A small network was shown many inputs. Here are its activations along a few directions, one row for each input.
In each table, some parts of the input vary, and every possible input appears once, in random order.
Descriptions start from the smaller parts, as in this example, which fits no table here: one of 3 separate values, together with either a single point or one of 9 places along a line or (one of 6 places along a line, together with one of 8 places around a ring).
Shared parts are said once, and a part with two or three values counts as separate values.

Other details of the inputs vary at random and push rows far along three fixed directions, the same in every table; ignore that.

Rows:
row 1: [  5 -31 -29 -27   2 -10  20   6  24  -6   5  -4]
row 2: [ 17 -80 -12  -6   5  -9  -7  17  28 -24 -31 -55]
row 3: [-16   4 -17  20  40  30   3 -13 -17 -24 -13   9]
row 4: [ -1 -36 -44 -34   4  -1  13  15  42   2  -1  -9]
row 5: [ -7  19 -10   6  20   1 -29   7 -31  -5  15  -3]
row 6: [-18   1 -30   7  34  24   0 -10 -22 -24 -23  11]
row 7: [ 14  30  64  58 -19   7 -15 -24  -9  -6 -23   2]
row 8: [ 5  9 -6 -1 -7 -8 12  1  8 -4 10 14]
row 9: [ -2 -83 -18  13  21  14 -15 -27  15 -59 -75 -40]
row 10: [ 31  -2  74  22 -33 -21 -39 -22 -12  -3   1 -34]
row 11: [-11   5 -33   4  43  31 -43  -6 -24 -24   3  -4]
row 12: [  8  12   1 -19 -33 -23  15  16  26  32  24  11]
row 13: [ -3   9  10 -19 -29 -33  26  14  -2  29  38  10]
row 14: [ -2 -27 -26 -44 -20 -23  23  25  38  32  25  -9]
row 15: [-23  62  28  44   9  22  -6  -7 -36  20   9  23]
row 16: [ 10  18  11 -20 -22 -14  19  14  18  34  32   9]
row 17: [  8  47  32   0 -23 -16  23  11   3  35  51  23]
row 18: [  1 -39 -30 -41   5  -3  19   8  25  -2   4 -10]
row 19: [-18   4 -31  -1  38  36  -3 -10 -16 -24 -23  12]
row 20: [-18  11 -11  -7  -2   1   7  10   0  22  10   7]
row 21: [ -6  36  -2  27  30  37  -5 -14 -15 -21 -11  25]
row 22: [ 16   8   4 -29 -27 -20  20   9  16  21  22  10]
row 23: [  2 -21 -22 -57 -27 -24  18  20  26  29  13  -4]
row 24: [-9 29 -2 18  6  4 10  6  5  8 24 18]
row 25: [  2  14  11 -21 -19 -13  19  14  10  38  32   5]
row 26: [ -6  10 -25   2  30  36  -6  -8   2 -16 -24  12]
row 27: [ 41 -51  99  35 -62 -35  -9 -27  21  -7 -38 -53]
row 28: [-18  -3 -33 -19  23  23   3   4   1   2  -9   3]
row 29: [-12 -38 -69 -10  39  28  -3  -4  23 -42 -40  -1]
row 30: [-13  34 -12  17  36   9 -26  13 -37   1  19  15]
row 31: [ 11  -6  48  25 -13   4  -4 -15   6  -4 -16 -16]
row 32: [ 19 -11  38  21 -14 -23 -38  -6 -16 -15  -3 -30]
row 33: [  2  17  50  30 -30 -10  -7 -10  -9  11 -11  -3]
row 34: [ -8  24  18  23   4   1  11  -3 -13   2  21  13]
row 35: [  54 -116   46   -6  -42  -40  -43  -27   26  -51  -56  -84]
row 36: [-10   3 -26   7  40  41  -3  -6   7 -19 -17   9]
row 37: [-13   2 -30  12  52  21 -31   1 -33 -23 -13   1]
row 38: [-12  34 -11   2  13  24  -2  -1  -8   5  -3  23]
row 39: [-16 -37 -58 -30  42  30   5  -4   2 -27 -31  -7]
row 40: [-28  33  -6  37  33  30  -5 -11 -33  -7  -9  17]
row 41: [  8 -30 -35 -31  -3 -11  16   4  23 -10  -6  -1]
row 42: [  5  14   2 -20 -29 -29  21  10   1  21  26  16]
row 43: [-15  36  -2  38  28  29  -7 -16 -29 -25 -14  27]
row 44: [ 15  10  67  24 -53 -39   5  -9  -9  19   4  -6]
row 45: [  4   9   9 -25 -17 -17  26  12   6  30  36   7]
row 46: [  2  16   2 -18 -32 -21  12  14  11  33  18  11]
row 47: [ 13   9   8 -21 -17 -37  -1  37 -17  31  43   2]
row 48: [ -5 -38 -39 -39  -4 -16  16   8  14  -8  -4  -5]
row 49: [-9 28 -3 25 16 14  6 -3 -4  0 11 18]
row 50: [-2 12 -4  0 -2  2 10  7 14 17 13  8]
row 51: [  9  35  29  12 -16   2   2  -3   4  14  10  16]
row 52: [  8 -19 -24 -54 -25 -19  17  16  27  23   7  -3]
row 53: [  5  -2  33  55   3  16 -19 -33 -14 -37 -52  -6]
row 54: [-12 -41 -49 -32   1  -9   8   8  20  -8 -14  -7]
row 55: [ 21  -2  45  21 -20 -19 -41  -8 -18  -9  12 -23]
row 56: [ 18 -20  43  56  19  11 -45 -12 -33 -43 -43 -25]
row 57: [ 10 -24 -29 -61 -27 -27  25  18  29  18  17   2]
row 58: [-20  38 -16  21  13  15   1   0 -14  -1   2  30]
row 59: [-24  34  -4  33  26  21   4  -1 -15   2  15  20]
row 60: [ -4  14  27  54  11  30 -24 -27 -14 -28 -48   2]
row 61: [-13  -1 -22 -20  13  10  12   4  -3   1   5   7]
row 62: [-10 -41 -52 -52  14   8  11  11  20   3 -14 -12]
row 63: [-11   7 -33  -4  34  34  -1  -9 -10 -21 -24  15]
row 64: [ -5  12   6  -8 -18 -22  23  14   6  32  37   8]
row 65: [ -5 -43 -59 -59  12   1  16   8  17  -8 -14  -7]
row 66: [-13  -6 -24 -16  10  -2  15   3  -8   0   6   6]
row 67: [ 14 -47  16  26  10   2 -14   3   4 -24 -30 -43]
row 68: [ 2 11  0  5  1 -5 16  3  7  0 22 12]
row 69: [ 38 -47  90  24 -57 -28 -14 -33  11 -16 -53 -48]
row 70: [-8 33 -6 22 10 13  3 -4 -7 -2  2 23]
row 71: [-15  43  12   9 -12  -2   4   7 -17  31  16  19]
row 72: [ 11   8   7 -26 -22 -28 -17  12  -8  26  48  -8]
row 73: [ 16  37  44 -10 -36 -32 -22   9 -11  40  58  -6]
row 74: [ -6  62  22  32  17  24   6  -7 -23   8  21  32]
Description of these inputs: one of 2 separate values, together with either a single point or one of 6 places along a line or (one of 5 places around a ring, together with one of 6 places around a ring).
The inputs of row 66 and row 13 match in every part but the choice among 2 separate values. If row 10 is changed in the same way as row 66 into row 13, which row does it become?
Answer: row 73
The inputs of row 6 and row 48 match in every part but the choice among 2 separate values. If row 44 is changed in the same way as row 6 into row 48, which row does it become?
Answer: row 54
Which other rows does row 39 become when the place on the ring of 5 takes its other values? List them by row number.
Answer: row 15, row 40, row 62, row 66
A walk changes only the place on the ring of 6. It starts at row 15 and steps to row 27. List the rest of the walk in order.
Answer: row 50, row 7, row 46, row 71
A walk changes only the place on the line of 6. It starts at row 73 and steps to row 11. List the rest of the walk in order.
Answer: row 55, row 32, row 30, row 56

Rows:
row 75: [ 24  22  30 -19 -54 -39   9   7  14  12  34  11]
row 76: [ 21  27  -1 -30 -15 -20   2   7   0  17  42  11]
row 77: [ 22 -24  -4 -39 -42 -36  13  11  46   8  15  -3]
row 78: [ 23 -31   0 -47 -36 -19   2  26  30  21   6 -13]
row 79: [ 15 -19  45  12 -43 -39   4  -9  -7   3 -35 -16]
row 80: [ -2  20  57  12 -35 -37  12 -10 -24  32  30  -5]
row 81: [ -3 -32  32  27 -36 -48 -47  16  -1   6  17 -54]
row 82: [ -4  73  21  40  33  41 -23 -13 -37 -19  17  34]
row 83: [ 21  31  62  33  -7  -2  -6  -6 -20  -9  24   6]
row 84: [-14  19   8  56  46  47  -6 -16 -28 -49 -19  16]
row 85: [  4   2  27  45  15  21  -3 -19 -23 -44 -17  -3]
row 86: [  1  22  30 -23 -52 -42   4  -9  -4  43  33   2]
row 87: [ 14 -12  43  16 -34 -12 -19 -34  -2 -10 -29 -21]
row 88: [ 30 -41  20 -28 -22 -30   2  11   9   9 -10 -33]
row 89: [ -6 -24 -49 -48  30  10  14  27  21  -5  22   5]
row 90: [  4 -53 -10 -35 -12   7  -7  -2  34  -9 -22 -35]
row 91: [  0 -31 -34 -40 -20 -20  26  17  28  -3  15  12]
row 92: [  8 -27  64  36 -25  -8   2 -15   0 -12 -21 -26]
row 93: [ 23 -31  41  14 -23 -27   5  -5  -8  -9 -31 -29]
row 94: [  2   8 -47 -14  30  26  -4  13  17  13  -8   4]
row 95: [  17 -103   20   19    6   10  -10  -19   20  -62  -93  -59]
row 96: [  1 -97 -36 -12  29  21  -5  -6  15 -62 -82 -48]
row 97: [-50  48 -47  -3  32  18   8  -4 -40  19  25  43]
row 98: [ 24 -26  -2 -43 -33 -22   5  25  37  26   7 -14]
row 99: [-12  12 -62 -21  51  40 -19   6 -17  -7 -18  13]
row 100: [  6  13  41 -23 -35 -40   9   3 -11  47  47  -8]
row 101: [  0  29  23  63   2 -14 -53  14 -34 -16  42  -3]
row 102: [ 35  36  68  46 -43 -25  -4 -19   9  10  13   7]
row 103: [  2  -5  -2  18  25   4   2 -18 -25 -35 -11  -1]
row 104: [ 19 -15  19  38   0  -6  15 -11  12 -11  -3  -9]
row 105: [  1  -1  11 -27 -28 -32  26  18  32  60  53 -11]
row 106: [  6 -72 -48 -32   6 -17   0  -3  10 -28 -54 -15]
row 107: [-15  17   1  50  54  37 -16 -20 -53 -35 -46   7]
row 108: [ 37 -61  47  44  -8  -7 -13 -40  -6 -65 -56 -36]
row 109: [ 22  -5  37   6 -37 -19  -6  -2  23   2 -26 -11]
row 110: [  8  49 -29  -7  18  11   8  12  13  21  45  26]
row 111: [ 19  14  33   1 -54 -45  29  11  19  17  35  14]
row 112: [-12  12 -23  34  25  19  10  -4   0  -4 -31  13]
row 113: [  2 -13  38  46  -4   0   5 -20   5   2 -11 -15]
row 114: [-18 -20 -64 -40  11   2  16  26   5  -1 -11  16]
row 115: [ -1  -6 -35 -15  37  21  11  14  15 -15  14   4]
row 116: [ -5  31   5  36  44  55 -29 -19 -19 -41 -18  17]
row 117: [-21  63  23  52   8  29 -12 -27 -12  17   3  19]
row 118: [  7  29  60   6 -44 -15  -3  -4  11  36  28  -9]
row 119: [ 19   9 -18 -23   0 -23  28  26  27  36  60  12]
row 120: [ -9  20 -22 -34 -13  -7  14  14  29  55  47   5]
row 121: [ 27 -27  51  13 -16 -13  -2   7  16   3 -20 -27]
row 122: [ 16 -28  45  50 -30 -40 -56  19 -11  -8  -3 -42]
row 123: [-25  87  29  85  33  45  -7  -7 -50  -8 -19  48]
row 124: [ 16 -14  47  29   6  14 -18  -7 -16 -22 -35 -22]
row 125: [ 18 -16  19  23  16   5  -2   2  13   6 -21 -18]
row 126: [-12  34  42  54 -17  -1   9 -22  -7  24   7  11]
row 127: [ -7  -6 -34   0  25  13  24  12   9 -16  11   8]
row 128: [-11 -71 -58  -7  40  31  -5 -23  11 -79 -65 -14]
row 129: [ -3  22   0  30  47  44 -41 -24 -40 -25 -41   7]
row 130: [  9  20  34 -28 -45 -34  -1  -3  -6  47  42  -6]
row 131: [ 10 -11 -18   1  32  33 -15 -12  19 -42 -24  -8]
row 132: [-38  22 -48 -33   1  -7  23  11 -12  35  39  31]
row 133: [-37  20 -41 -23  13   5  32  26   6  37  46  20]
row 134: [ 25 -65 -26 -19  31   8 -10 -12  12 -54 -33 -30]
row 135: [-23  21   5 -16 -18 -14  28  15  -9  31  43   4]
row 136: [ 27 -23  61  57 -19 -15   4 -12   5   1 -30 -22]
row 137: [  0 -44 -34 -58   3 -13   9  11  15  12  11 -23]
row 138: [ 10   0 -23 -14  -9  -7   6   8  30  18 -12  -1]
row 139: [-45  31   3  55  32  49  -9 -25 -32 -23 -33  17]
row 140: [ 22 -17  67  49 -23 -12   2  -5  -1  -6 -29 -20]
row 141: [-48 116  39  76  19  43  -5 -18 -70  12  25  57]
row 142: [-19  -1 -81 -39  40  18 -10   8  -9  -3 -18  23]
row 143: [ 12 -41 -30 -53   7 -21   3  19   4  12  -2 -16]
row 144: [-20   8 -18 -37 -16 -26  30  15  -5  42  49   5]
row 145: [ 12 -75 -40 -28  15   2 -22 -32  21 -61 -62 -27]
row 146: [  5 -21 -62 -58  21  -1  -7   5   9  -5  12   5]
row 147: [-21  21 -67 -15  43  33 -13   3 -18 -10 -25  24]
row 148: [  5 -32 -37 -41 -19 -32  22   4  14  -2  11   7]
row 149: [  2   8 -10  -3  23  34 -22   1 -11 -18 -29  -4]
row 150: [-35  36 -45 -34   4  11  13  17  15  38  38  30]
row 151: [  5  -8 -16 -29 -19  -3   1  16  19   3 -14   3]
row 152: [-35  14 -66  -4  45  38   8  19 -12 -13 -21  33]
row 153: [  8 -25  60   1 -29 -16  -2  -9   5   6  -6 -40]
row 154: [-37   4 -55 -13  66  57  -2  11  -8 -15  -3  10]
row 155: [ 14 -14  50  35   8  17 -17  -3 -10 -16 -33 -16]
row 156: [  2  10 -18   1  14  12 -15 -22  -6 -32 -19   8]
row 157: [-56  39 -68 -17  32  25  23  20  -3  29  35  48]
row 158: [ 14  15  35 -28 -49 -23   3   9   8  33  36  -9]
row 159: [ 10 -17  11   8 -12 -24   1 -23  -9 -25 -16   2]
row 160: [ -7  30 -44 -39  -1  -1  14  25  14  14  43  41]
row 161: [ 11  15 -18 -12 -29 -35  39  18  24  36  49  25]
row 162: [ -8  20 -17 -49 -20 -13   6  10   0  46  48   6]
row 163: [-13 -15 -76 -42  63  20  -1   8  -9 -20  11  12]
row 164: [ 20 -21  12 -29 -46 -28   0   9  19   3 -16 -13]
row 165: [-40 124  41  68  16  47 -17 -21 -63  14  25  53]
row 166: [-29  -4 -49 -45   0  13   7  11  20  17   6   9]
row 167: [  6  21  79  34 -27  -9  -1  -8  -3  27  21 -10]
What is each input in this table made of?
Answer: one of 3 separate values, together with either a single point or (one of 5 places around a ring, together with one of 6 places along a line)
The inputs of row 99 and row 162 match in every part but the choice among 3 separate values. If row 164 is changed in the same way as row 99 into row 162, which row does it become?
Answer: row 165
The inputs of row 154 and row 89 match in every part but the choice among 3 separate values. If row 137 is changed in the same way as row 154 into row 89, which row does it become?
Answer: row 134
Which other rows does row 95 become when the place on the line of 6 takes its other values? List them by row number.
Answer: row 93, row 96, row 107, row 136, row 140
Which other rows does row 153 become when the place on the ring of 5 takes its other values? List them by row number.
Answer: row 135, row 141, row 158, row 165
Which other rows does row 158 become when the choice among 3 separate values takes its other values? List them by row number.
Answer: row 82, row 149
Which other rows does row 134 become when the place on the ring of 5 takes its other values? List them by row number.
Answer: row 76, row 108, row 148, row 156
